Each row below holds a small network's activations on one record, seen along a few directions.
After each row come some of the record's fields: V, E, C, U, G, T, D.
A field that a record lacks is left out.
The largest differences between rows may come from other fields.
(in the rows, 500 means zero)
Strong random noise was added to every row along 2 fixed directions; ignore it. To show where, here is one row again and again, with new noise each time:
[547 366 457 577 828 185 650 568 693 699 543 370 675 154 479 239]
[458 500 402 449 651 598 324 531 565 535 294 305 400 385 320 411]
[482 441 411 504 740 424 448 536 627 596 389 328 502 282 384 338]
[581 550 540 413 470 679 404 628 457 588 350 342 492 487 322 444]

[412 217 768 676 560 604 524 646 516 611 407 714 465 456 415 385] -> V: v1 / T: t2
[568 496 422 429 408 495 454 414 350 538 383 441 602 525 540 581] -> V: v1 / E: e1 / C: c1 / U: u1 / G: g3 / T: t3
[629 558 367 479 474 251 484 477 575 605 641 341 612 472 637 494] -> V: v1 / E: e1 / C: c2 / U: u2 / G: g4 / T: t5 / D: d2
[558 440 639 451 452 757 261 778 450 701 439 479 428 472 419 259] -> V: v1 / T: t1
[288 634 365 523 744 443 417 333 700 221 457 514 383 482 378 602] -> V: v2 / E: e2 / C: c2 / U: u1 / G: g4 / T: t4
[566 587 684 487 197 720 602 726 349 406 597 476 453 619 436 440] -> V: v2 / T: t1
[429 394 382 438 511 293 433 189 402 565 347 728 491 443 558 581] -> V: v1 / E: e1 / C: c1 / U: u1 / G: g4 / T: t5 / D: d1
[525 339 368 459 610 257 307 187 438 691 460 589 533 277 630 525] -> V: v1 / E: e1 / C: c2 / U: u1 / G: g4 / T: t4
[301 434 473 444 634 336 500 348 653 573 532 497 486 409 540 469] -> V: v2 / T: t5 / D: d1
[577 639 501 437 539 510 489 492 504 475 443 359 452 378 555 550] -> V: v1 / E: e2 / C: c2 / U: u1 / G: g3 / T: t3
[718 649 491 386 329 509 589 599 444 675 704 483 619 594 622 483] -> V: v1 / T: t5 / D: d2
[612 564 483 550 653 391 603 624 591 404 573 357 517 608 535 475] -> V: v2 / E: e1 / C: c2 / U: u1 / G: g3 / T: t5 / D: d2
[289 395 382 494 713 180 525 137 522 434 463 675 542 319 519 567] -> V: v2 / E: e1 / C: c1 / U: u1 / G: g4 / T: t4
[470 770 372 523 367 582 687 522 494 225 702 237 433 639 470 612] -> V: v2 / T: t4
[505 612 386 358 553 786 291 546 456 402 305 374 290 665 330 429] -> V: v2 / T: t5 / D: d1
[538 911 629 335  87 808 465 597 406 289 582 254 433 805 449 788] -> V: v2 / E: e2 / C: c2 / U: u1 / G: g3 / T: t4
[538 577 364 311 497 634 291 510 533 619 416 353 338 486 448 407] -> V: v1 / T: t5 / D: d1
[325 487 274 534 724 414 225 236 613 187 337 511 223 523 358 556] -> V: v2 / E: e2 / C: c2 / U: u1 / G: g4 / T: t1
[852 574 773 497 400 271 730 624 514 722 764 514 780 275 665 323] -> V: v1 / E: e2 / C: c2 / U: u1 / G: g4 / T: t1
[606 492 613 540 398 349 815 654 410 653 632 576 823 439 711 514] -> V: v1 / E: e1 / C: c1 / U: u1 / G: g3 / T: t4
[542 516 829 524 445 595 683 670 503 576 570 478 666 648 417 320] -> V: v2 / T: t5 / D: d1
[679 502 524 255 213 682 454 491 330 678 549 559 551 574 485 715] -> V: v1 / T: t4
[646 592 495 527 583 532 451 715 546 699 590 333 555 427 482 242] -> V: v1 / T: t5 / D: d2
[478 485 328 467 734 404 435 459 614 546 407 288 517 273 408 411] -> V: v1 / T: t3
[515 602 401 594 590 465 497 448 514 580 616 399 535 486 508 527] -> V: v1 / T: t5 / D: d3
[626 414 522 498 508 283 717 610 495 525 805 554 678 401 598 328] -> V: v2 / T: t1
[483 364 273 596 669 342 543 359 533 434 426 605 491 403 582 531] -> V: v2 / E: e1 / C: c2 / U: u1 / G: g4 / T: t4
[474 624 522 476 266 614 779 515 433 292 626 425 419 682 448 654] -> V: v2 / T: t4
[528 346 577 408 434 636 281 564 494 618 455 594 394 446 532 377] -> V: v1 / T: t1
[297 292 677 561 493 831 335 541 493 474 190 685 233 612 321 530] -> V: v1 / T: t2
[635 408 462 402 555 107 561 242 432 677 583 712 631 230 598 604] -> V: v1 / E: e2 / C: c2 / U: u1 / G: g4 / T: t4
[543 339 672 495 353 505 647 417 326 463 476 718 610 692 513 587] -> V: v2 / E: e1 / C: c2 / U: u1 / G: g4 / T: t2
[358 338 364 419 662 348 166 320 436 657 338 622 386 230 578 485] -> V: v1 / E: e1 / C: c2 / U: u1 / G: g4 / T: t1
[548 495 478 553 489 349 604 286 538 515 483 556 535 437 556 448] -> V: v1 / E: e1 / C: c2 / U: u1 / G: g4 / T: t5 / D: d1
[693 531 769 547 169 579 649 678 416 524 611 552 706 733 533 592] -> V: v1 / E: e1 / C: c2 / U: u1 / G: g4 / T: t2
[614 716 700 508 328 642 587 631 424 436 598 619 566 734 361 625] -> V: v1 / E: e2 / C: c2 / U: u1 / G: g4 / T: t5 / D: d3
[558 283 410 497 701 235 569 429 637 677 690 504 634 158 598 475] -> V: v1 / T: t4
[448 464 498 477 503 666 472 616 446 356 478 532 430 561 396 369] -> V: v2 / T: t1
[429 699 310 533 437 770 346 517 663 228 336 321 310 700 433 530] -> V: v2 / E: e1 / C: c2 / U: u2 / G: g4 / T: t5 / D: d1
[467 418 554 737 519 476 792 603 613 433 589 525 517 462 492 470] -> V: v2 / T: t2
[515 336 231 404 723 208 503 283 644 633 607 463 596 163 609 554] -> V: v1 / T: t4
[398 457 443 584 503 286 531 421 558 452 442 575 597 402 464 538] -> V: v1 / E: e1 / C: c1 / U: u1 / G: g4 / T: t3
[617 554 481 407 463 689 281 740 463 671 545 387 504 427 461 294] -> V: v1 / T: t1

Here are new rows. What are their fields?
[456 543 336 590 659 396 428 363 577 565 616 496 462 437 586 544] -> V: v1 / T: t5 / D: d3
[505 438 546 639 501 559 583 408 586 354 443 497 484 572 571 463] -> V: v2 / E: e1 / C: c2 / U: u1 / G: g4 / T: t2
[517 206 623 721 704 303 638 603 563 728 635 696 676 235 568 365] -> V: v1 / T: t2
[627 441 638 484 493 396 690 638 553 785 626 561 605 451 537 303] -> V: v1 / T: t5 / D: d1
[370 595 396 465 436 655 422 520 546 257 567 313 328 518 474 463] -> V: v2 / T: t1
[420 440 363 442 430 489 358 258 410 537 295 600 417 496 494 562] -> V: v1 / E: e1 / C: c1 / U: u1 / G: g4 / T: t5 / D: d1
[467 423 569 571 560 463 624 628 458 455 624 583 535 486 453 321] -> V: v2 / T: t1
[586 382 399 550 795 209 486 685 701 764 722 387 649  82 622  99] -> V: v1 / T: t1
[326 290 554 702 638 369 710 598 586 446 474 544 402 367 451 388] -> V: v2 / T: t2
[673 437 335 297 491 278 494 380 530 724 713 460 624 270 665 571] -> V: v1 / T: t4
[672 461 505 433 499 428 758 488 489 463 681 542 733 557 554 575] -> V: v2 / T: t4
[424 331 487 822 793 338 819 513 830 435 572 498 571 328 537 344] -> V: v2 / T: t2
[394 669 656 574 309 742 714 577 451 317 522 383 407 772 361 532] -> V: v2 / T: t5 / D: d1
[420 465 412 384 566 659 115 558 519 549 393 464 270 369 444 362] -> V: v1 / T: t1
[712 463 489 298 326 594 350 474 371 656 623 472 571 413 566 620] -> V: v1 / T: t4
[424 533 266 391 575 513 385 391 642 481 439 453 312 495 543 480] -> V: v1 / T: t5 / D: d1
[817 518 597 396 233 193 656 275 328 704 695 599 764 402 697 615] -> V: v1 / E: e1 / C: c2 / U: u1 / G: g4 / T: t4
[616 588 284 387 506 564 266 450 453 613 621 380 520 395 519 587] -> V: v1 / T: t4
[712 836 620 447 108 889 636 829 408 424 544 253 466 791 381 455] -> V: v2 / T: t5 / D: d1
[422 464 636 479 349 725 375 495 386 466 296 618 407 588 471 587] -> V: v1 / E: e1 / C: c2 / U: u1 / G: g4 / T: t2
[565 513 582 555 604 616 393 706 504 765 480 405 468 447 421 290] -> V: v1 / T: t5 / D: d2
